These are the activations of a small neural network, seen along a few directions. Each row is one input.
In each table, some parts of the input vary, and every possible input appears once, in random order.
Descriptions start from the smaller parts, as in this example, which fits no table here: one of 6 places along a line, together with either a single point or (one of 2 separate values, together with one of 5 places around a ring) or one of 11 places along a line.
Shared parts are said once, and a part with two or three values counts as separate values.
In the rows, 128 means zero.

Other details of the inputs shift rows strongly along two fixed directions, in all tables alike. That doesn't count.

A family of inputs:
row 1: [ 89 171 117 173  88 128 114 111 134 117 126]
row 2: [138 133 102 115 114 138 142 107 110 145 144]
row 3: [119 161  94 109 122 148 141 106 105 113 146]
row 4: [125 130  91 113 111 134 155  84 123 135 147]
row 5: [135 139  99 119 111 139 143  96 107 146 149]
row 6: [128 156 105 100 134 150 142  97 103 112 143]
row 7: [ 83 141 182 230  93  89  79 164 179 116  92]
row 8: [118 145  93 118 129 137 150  97 127 101 141]
row 9: [172  76 166  72 211 127 124 198 134 110 105]
row 10: [145 116 124  89 137 140 141 111 112 142 139]
row 11: [180  81 158  61 218 134 139 173 117 111 118]
row 12: [114 105 200 207 137  84  75 205 189 117  81]
row 13: [ 93 125 170 221  80  87  88 149 172 150 102]
row 14: [124 146  88 118  95 143 144  90 103 146 151]
row 15: [ 94 148 122 171  74 122 119 108 135 147 130]
row 16: [184  50 184  68 203 121 129 182 134 140 109]
row 17: [144 127 125 110 156 135 133 146 120 113 127]
row 18: [118 154  82 110  92 148 145  80 100 145 158]
Each input here is: one of 2 separate values, together with either a single point or one of 8 places around a ring.
- The inputs of row 4 and row 8 match in every part but the choice among 2 separate values. If row 13 is changed in the same way as row 4 into row 8, which row does it become? => row 11

A family of inputs:
row 19: [ 67 166 159 232  66  96  76 142 155 120 107]
row 20: [174  59 186  85 180 121 117 195 133 141 108]
row 21: [ 90 117 145 196  86  88 105 146 179 139 111]
row 22: [103 130 131 163 121 108 118 148 159 108 118]
row 23: [111 154 111 125  98 137 139  80 112 145 144]
row 24: [117 169 100 105 125 151 146  82  97 115 148]
row 25: [119  96 189 158 135 106  98 165 158 149 101]
row 26: [107 119 136 157 131 110 127 158 150 110 109]
row 27: [138 118 111  98 127 139 141 101 128 135 133]
row 28: [161 120 126  71 164 154 142 141  92 111 139]
row 29: [113 152 108 127  94 136 138  79 122 140 139]
row 30: [163 128 120 123 164 134 149 111 109 108 141]
row 31: [170  69 193  69 227 131 121 197 132 116 101]
row 32: [146 143 115 103 139 145 135 141 105 120 137]
row 33: [128 142  98  98 108 149 141  83  83 143 158]
row 34: [128 146 121 105 140 144 139 110 121 110 131]
row 35: [127 159  84 137  93 140 130 106 110 159 144]
row 36: [101 151 128 166 104 121 112 121 154 109 114]
row 37: [135 127 131 180 108 111 130 103 134 140 134]
row 38: [158 101 145 103 144 126 126 163 124 149 124]
row 39: [120  85 169 160 128  95 101 170 184 136 101]
row 40: [150  97  96  66 154 140 170 115 104 135 143]
row 41: [124 147  89 108 127 147 144 101 122 105 147]
row 42: [124 177  82 138 109 145 128 115 107 130 141]
- Describe the family of inputs behind these rows. => one of 2 separate values, together with either a single point or one of 11 places along a line
- The inputs of row 19 and row 33 match in every part but the choice among 2 separate values. If row 34 is changed in the same way as row 19 into row 33, which row does it become? => row 29
- Which other rows does row 30 become when the choice among 2 separate values takes its other values? List them by row number. => row 37

A family of inputs:
row 43: [110 119 128 180 134  98 119 154 180 104 113]
row 44: [107 145 117 142  66 124 120 117 118 173 139]
row 45: [105 157  94 179 103 117 140  92 146  93 139]
row 46: [151 107 198 121 174 121  99 174 121 132 101]
row 47: [ 95 117 120 169 128  99 119 163 179 109 105]
row 48: [119 156 106 145  99 134 111 148 108 145 131]
row 49: [118 169  60 114 125 155 179  38  96  92 169]
row 50: [126 168 115 164 124 133 124 133 121  91 130]
row 51: [104 103 177 149  95 115  94 156 147 169 114]
row 52: [103 160  89 171  48 128 123 107 116 177 145]
row 53: [142 149 141  98 177 149 134 127 105  92 124]
row 54: [ 89 148 160 164  87 122  86 155 132 138 113]
row 55: [176 101 124  18 170 169 155 101  75 161 155]
row 56: [ 91 187 125 147 104 145 112 108 126  97 127]
row 57: [179 103 130 100 145 135 144 131  93 158 147]
row 58: [ 92 156 115 161 118 122 139  79 142  99 130]
row 59: [140 137 114  67 163 150 138 157 109 100 126]
row 60: [117 105  94 144  92 114 143 114 150 153 128]
row 61: [110 141 136 167 131 116 102 191 155 106  98]
row 62: [146  95 189 131 145 114 111 147 131 163 113]
row 63: [142  60 157 101 147 100 131 165 174 146 106]
row 64: [179 144 107  58 170 171 159 101  50 127 161]
row 65: [117  96 144 115 156 105 129 167 171 105 107]
row 66: [155  72 135 136 147 101 130 154 171 146 114]
row 67: [103 138 122 166  81 114 141  59 145 139 131]
row 68: [176  72 166 123 162 110 110 190 142 169 114]
row 69: [119 172 131 162 132 137 125 124 116  92 128]
row 70: [118  72 170 101 179 113 123 174 175 100  97]
row 71: [188 138  81  38 200 172 164 137  81  96 153]
row 72: [ 92 122 113 139  73 124 135  86 151 145 132]
row 73: [137 134 162 180 122 110  93 168 128 128 118]
row 74: [125 171 101 165  95 134 109 126 107 140 140]
row 75: [ 93 114 161 159 136 100 108 136 179 100 100]
row 76: [140 129 144 156 110 126 127 111 108 162 137]
row 77: [167  85 112 104 149 123 159 107 129 132 139]
row 78: [127 108 175 100 176 132 104 194 146  96  96]
row 79: [103 147 104 187  71 116 146  57 137 137 143]
row 80: [106 206  54 105  63 165 142  69  62 140 173]
row 81: [167  85 101  18 170 157 175  72 104 137 152]
row 82: [146 133 147  77 152 152 117 130  91 133 132]
- The inputs of row 80 and row 64 match in every part but one. If row 59 is changed in the same way as row 80 into row 64, which row does it become? => row 69
- Describe the family of inputs behind these rows. => one of 5 places around a ring, together with one of 8 places around a ring
- Which other rows does row 45 become when the place on the ring of 8 takes its other values? List them by row number. => row 43, row 47, row 49, row 58, row 65, row 70, row 75

A family of inputs:
row 83: [113 143 112 181  98 106 103 133 152 138 126]
row 84: [168 148  98  75 139 160 145 115  92 129 152]
row 85: [103 183  48 133  98 153 159  70 106 114 164]
row 86: [112 135 146 195 112 111  94 169 161 108 104]
row 87: [ 52 165 116 206  50 107 118  91 158 102 124]
row 88: [156  75 167 107 184 102 127 186 168 141  95]
row 89: [124 176  72 125  61 161 146  80  75 145 169]
row 90: [ 92 142 126 172 103 113 127 121 161 115 108]
row 91: [105  88 170 175 102  88 110 166 170 155  92]
row 92: [159 158 104  74 150 162 144 110  89 119 141]
row 93: [148 137  83  76 156 150 168  99 115 127 139]
row 94: [122 165  58 131  64 156 145  77  78 145 170]
row 95: [158 101 186 109 187 123 107 199 140 108  94]
row 96: [ 83 218  95 196  34 131 110  78 116 138 144]
row 97: [157 107 117  71 175 138 155 123 131 123 117]
row 98: [177  77 195 133 201 107 122 156 150 123 100]
row 99: [105 137 176 178  99 105  86 158 144 150 104]
row 100: [151 125 117  98 164 142 172  79  82  98 159]
row 101: [156  90 122  67 157 133 158 127 121 146 128]
row 102: [105 129 136 195 118 101  95 164 168 112 107]
row 103: [135 135 114  69 148 163 144 101  80 154 154]
row 104: [177 111 113  79 165 143 134 145 111 129 136]
row 105: [103 107 144 189  96  94 108 166 160 156 114]
row 106: [135  69 173 105 185 101 135 187 159 102  94]
row 107: [158 119  78  80 140 146 150 111  95 143 160]
row 108: [142 155 109  72 157 163 143 107  82 110 141]
row 109: [102 134 133 164  89 109 113 108 165 137 114]
row 110: [172 127 115  96 157 143 162  69  91 135 156]
row 111: [146 110  99  64 130 149 159  86 108 142 147]
row 112: [ 73 139 174 182 123 109  95 159 145 114 108]
row 113: [155  91 180 111 180 117 115 209 139  95 105]
row 114: [155 110  78  80 133 146 151 113  86 147 160]
row 115: [153  79 167 116 184 113 115 208 142  94 106]
row 116: [109 138 119 126 110 140 127  88 142 104 140]
row 117: [101 122 146 160  77 115 106 107 161 141 132]
row 118: [117 141 104 128 106 124 142  97 137 139 128]
row 119: [157  95 118  71 162 133 161 135 121 149 133]
row 120: [128 149 110  74 167 169 145 102  85 119 146]
row 121: [151 110 114 102 161 124 138 145 137 138 132]
row 122: [149 109 113  76 180 140 162 136 126 114 125]
row 123: [ 62 190  84 193  42 131 128  55 144 112 136]
row 124: [117 181  80 121  64 157 144  75  68 149 164]
row 125: [145 106 131  91 158 133 136 120 146 120 114]
row 126: [ 90 159 147 169 106 123  97 123 136 149 120]
row 127: [140  93 133  83 184 121 159 160 132 104 120]
row 128: [170 105 157  78 162 136 127 165 108 143 124]
row 129: [ 98 133 184 179 139 111  81 166 164 136  91]
row 130: [ 99 133 120 124 107 132 133  94 134  94 147]
row 131: [140 128  76  82 155 144 157 117  92  97 159]
row 132: [116 126 177 211 126  99 111 126 157 114 108]
row 133: [176  46 207 130 182  99 124 170 134 150 107]
row 134: [111 166 121 133 112 136 131 125 102  99 137]
row 135: [147 133 113  68 132 156 143 109  67 149 149]
row 136: [ 55 196  68 205  50 120 137  84 130 107 154]
row 137: [175 117 111  82 173 149 135 145 114 115 130]
row 138: [159 136  73  83 157 151 147 107 105 120 150]
row 139: [164 125  87  79 133 156 148 116  88 138 157]
row 140: [104 160  59 124  69 145 169  64  94 156 162]
row 141: [ 88 121 176 179 102 111  90 157 138 163 109]
row 142: [139  96 192 104 189 113 109 197 130 101  99]
row 143: [145 100 109  62 122 153 150  85 102 140 160]
row 144: [114 133 186 174 122  99  78 172 157 140  92]
row 145: [ 84 177 157 209  84 109  80 136 154 128 100]
row 146: [ 99  97 162 175  84  97 105 141 167 151 103]
row 147: [ 72 187  70 203  34 121 130  78 133 153 156]
row 148: [104 150 112 181 109 112 117 132 161 128 120]
row 149: [166 154  96  78 147 165 146 114  95 116 146]
row 150: [105 115 168 172  98 101  90 131 186 132 112]
row 151: [113 147 159 189 109 116  94 170 158 109 104]
row 152: [172  82 183 109 165 119 108 204 141 140 106]
row 153: [104 121 165 174 106 107  91 131 188 119 106]
row 154: [178  54 207 129 189 100 123 167 143 146 107]
- The inputs of row 125 and row 87 match in every part but one. If row 138 is changed in the same way as row 125 into row 87, which row does it become? => row 131
- The inputs of row 143 and row 117 match in every part but one. If row 141 is changed in the same way as row 143 into row 117, which row does it become? => row 103
- Describe the family of inputs behind these rows. => one of 6 places along a line, together with either a single point or one of 11 places along a line
- Which other rows agree with row 108 in the place on the line of 6? List them by row number. => row 85, row 86, row 90, row 95, row 102, row 116, row 120, row 122, row 123, row 132, row 151
- Which other rows does row 144 become when the place on the line of 11 takes its other values? List them by row number. => row 83, row 84, row 88, row 96, row 104, row 109, row 118, row 121, row 126, row 150
